Read these off the array that follows. Indices start at 0.
1) Read off the top-right entry.
2) Read off the entry at row 1, column 0.
3) Read off the entry just left of the smallest entry.
4) Read off the bottom-left entry.
5) Read off the entry at row 0, column 1.
6) Read off the bottom entry of the column that holds the largest entry.
7) Read off the entry just right of the largest entry.
8) Read off the entry in row 0 and column 2.
18,6,-8,-4,60,18,5,30,12,-1
10,21,-20,11,-27,-12,-3,-30,-3,1
4,5,29,-9,15,-6,-14,-5,-20,-8
5,-3,-8,20,81,20,-4,7,8,-10
7,13,17,6,4,-1,-10,-37,14,0
19,-23,1,2,-62,2,-1,3,-8,-2
4,6,-8,-9,14,-20,-19,21,-9,5
8,-12,45,4,-33,11,9,-9,0,4
-8,10,14,20,-46,-11,10,-15,-8,-6
-11,6,28,-3,84,-25,-13,-30,-19,-12
-9,-2,0,-9,22,2,4,7,-28,-3
1) -1
2) 10
3) 2
4) -9
5) 6
6) 22
7) -25
8) -8

[[ 72 -55  21  10   9 -15  22 -24 -12]
 [ 22 -11 -37 -65 -54   4   4   9  28]
 [  4  26  27  40  56 -36 -53 -12 -14]
 [ -8  -1 -47 -68 -34  15 -36   4  31]
 [ 16 -17 -38 -12  -6  -3 -57  70   0]
 [-29  11 -22  15  19  13 -88  18   1]
 [-18  40  17  31  29 -36  15  65 -23]
 [ 39 -83  -4 -20  22  21  17 -11 -12]]
Counting starts at 0.
The bottom entry of the column that holds the largest entry is 39
The entry at row 2, column 0: 4
The entry just left of -37 -> -11
Read off the entry at row 0, column 2.
A: 21
The entry directly below the largest entry: 22
Read off the entry directly below 11.
A: 40
The entry in row 2 and column 1: 26
The entry in the bottom-right corner: -12
The entry at row 0, column 0: 72
The entry just right of 13 -> -88
Read off the top entry of the column that holds the smallest entry.
A: 22
The entry at row 2, column 2 is 27
Read off the entry in the top-right corner.
A: -12
The entry directly below -15 is 4
Read off the entry just right of the largest entry.
A: -55
The entry just right of -83 -> -4
Read off the entry just right of 11.
A: -22
Read off the entry just right of the smallest entry.
A: 18
Read off the entry just right of -53.
A: -12
Read off the entry directly below 26.
A: -1
The entry just left of -22 -> 11
The bottom entry of the column that holds the smallest entry -> 17

grid =
-5,46,-7,15,23,12,-17,16,-41,-2,-20
8,19,-11,4,13,25,-25,6,-27,7,-29
-1,17,-12,8,9,27,-24,6,-28,8,-29
8,19,-11,4,13,25,-25,6,-27,7,-29
-1,17,-12,8,9,27,-24,6,-28,8,-29
-5,46,-7,15,23,12,-17,16,-41,-2,-20
The 2nd entry on the diagonal from the top-right corner: 7
Report the entry in the top-left corner.
-5
Report the entry in the bottom-left corner.
-5
Report the 2nd entry from the end, reading row by row.
-2
Report the largest entry in the first row.
46
Report the entry in the top-right corner.
-20
Report the third entry on the main diagonal.
-12
The 5th entry from the end, reading row by row -> -17
The entry in the bottom-right corner is -20
The smallest entry in the last row -> -41
Report the largest entry in the last row.
46
The smallest entry in the first row -> -41
Report the third entry in reading order.
-7
Report the second entry on the main diagonal.
19
